Each row below is a small network's average activation on inputs in which a field has the value named, seen along a few directions.
Values that are neighbours, or in one group, have similar rows; names and order tell nothing.
In the rows, 500 means zero.
Strong random noise was added to every row along 2 fixed directions; ignore it. To show where, here is one row again and again, with new noise each time:
[545 501 543 406 372 497 466 439 567 453 593 597 628 510 605 413]
[559 465 541 471 399 489 496 434 549 426 567 552 604 557 572 437]
[613 238 529 820 472 472 631 348 417 262 464 279 515 813 470 554]
[620 335 532 723 536 445 628 437 492 331 446 386 492 745 405 538]


Field Y:
y3: [521 496 536 487 538 544 464 467 514 526 492 588 593 554 567 375]
y16: [450 369 537 619 494 493 433 352 433 461 494 386 572 650 557 378]
y12: [493 662 535 273 423 485 532 681 702 631 520 771 427 307 582 554]
y2: [473 515 368 671 704 451 605 613 634 526 372 471 320 631 346 662]
y11: [334 427 464 469 226 640 291 257 265 555 713 370 697 453 921 374]
y13: [618 372 564 810 637 478 594 499 523 375 419 396 443 733 339 517]
y1: [437 614 433 390 563 455 466 618 472 660 472 479 484 366 385 503]
y9: [449 754 550 193 541 552 484 660 571 580 495 645 486 214 352 524]
y17: [468 508 486 484 472 453 522 686 525 571 410 538 388 448 593 576]
y10: [506 568 523 430 501 580 528 490 394 382 516 482 416 356 389 569]
y4: [605 495 583 573 560 472 523 489 601 460 501 581 438 620 411 530]
y8: [427 522 428 524 636 489 479 542 413 595 395 480 422 513 381 538]
y6: [464 486 396 501 587 499 457 535 367 452 450 409 443 479 444 595]
y19: [490 532 477 446 561 464 406 461 474 664 537 573 532 508 564 404]
y7: [477 613 465 310 536 486 501 594 509 503 473 454 485 326 368 521]
y15: [408 698 483 192 464 522 430 604 442 583 600 639 538 230 546 468]
y14: [425 721 477 286 552 446 356 583 563 763 554 697 536 323 516 331]
y5: [609 499 554 546 546 498 575 579 698 490 460 580 445 509 384 519]
y18: [491 569 515 326 314 520 523 464 698 579 576 670 591 266 683 486]
The values of Y form a line.
Going along Y from y10 by way of its neighbour y9, in what order are y3, y16, y12, y1, y6, y15 met? -> y15, y6, y1, y16, y3, y12
How many steps from neighbour to neighbour lead from y19 to y2, at the fewest? -> 9
List every value one step from y4, in the order listed. -> y13, y5
List every value one step from y11, in the order listed. -> y8, y14

Field V:
v11: [574 474 525 553 603 436 595 648 735 453 415 646 361 648 380 563]
v9: [520 435 554 616 342 554 491 446 613 455 541 557 557 606 598 482]
v15: [409 216 441 874 528 461 455 405 173 301 405  86 419 739 535 532]
v10: [468 530 437 513 636 490 444 569 367 652 481 434 458 547 482 432]
v6: [409 673 516 252 601 467 370 508 549 721 525 722 633 414 562 334]
v4: [454 570 599 199 320 591 317 280 331 459 663 590 684 318 635 299]
v12: [544 571 505 535 764 465 446 566 617 647 457 631 490 554 263 462]
v13: [573 595 550 294 448 457 470 468 729 653 611 751 582 396 558 378]
v14: [527 481 544 432 381 501 594 476 682 522 477 636 539 458 687 498]
v17: [353 550 451 345 249 558 318 476 346 551 645 386 560 323 824 554]
v5: [607 562 524 521 631 492 498 539 636 526 481 682 481 604 405 434]
v2: [468 600 514 402 433 565 348 413 591 577 600 619 632 489 582 339]
v8: [658 343 557 613 368 618 709 303 372 182 620 251 590 558 495 619]
v18: [338 418 460 589 451 535 477 422 257 489 489 273 505 510 714 547]
v19: [442 393 469 567 336 608 516 447 332 308 600 329 456 431 530 699]
v3: [403 714 358 292 590 398 600 719 632 625 469 573 323 228 269 590]
v1: [505 500 430 624 680 398 429 546 375 574 431 462 459 641 358 468]
v7: [515 602 544 272 309 630 478 514 470 454 496 526 577 199 532 537]
v16: [547 454 541 483 326 450 579 574 709 488 469 609 549 439 679 478]
The values of V form a line.
Going along V from v4 by way of its neighbour v8, in what order are v9, v15, v12, v5, v18, v1 met? -> v18, v15, v1, v12, v5, v9
List every value one step from v16, in the order listed. -> v14
List every value one step from v19, in the order listed. -> v3, v7
How many steps from neighbour to neighbour lead from v13 to v10, at the fewest? -> 6

Field G:
g3: [461 430 522 531 360 543 573 444 431 369 479 387 481 427 482 586]
g1: [610 474 522 462 366 518 543 467 602 483 562 631 580 491 643 558]
g6: [531 483 557 542 628 455 397 526 549 600 502 595 490 522 453 409]
g9: [597 334 515 747 405 526 659 389 507 296 514 294 428 606 418 683]
g8: [349 609 460 421 519 414 413 675 462 630 468 471 360 335 459 542]
g2: [443 677 525 139 436 576 429 630 460 534 570 582 544 209 613 429]
g4: [515 451 521 549 471 465 449 433 589 508 517 520 533 666 598 371]
g10: [615 366 492 749 763 437 729 551 655 348 290 493 364 802 255 576]
g7: [448 577 462 397 500 531 403 440 415 642 548 534 662 429 594 361]
g5: [421 671 428 363 551 532 374 485 376 642 568 578 574 441 493 456]
The values of G form a ring.
List every value one step from g9, in the order listed. -> g3, g1
List every value one step from g7, in the order listed. -> g6, g5
How many steps from neighbour to neighbour lead from g4 to g2, at the fewest? -> 5
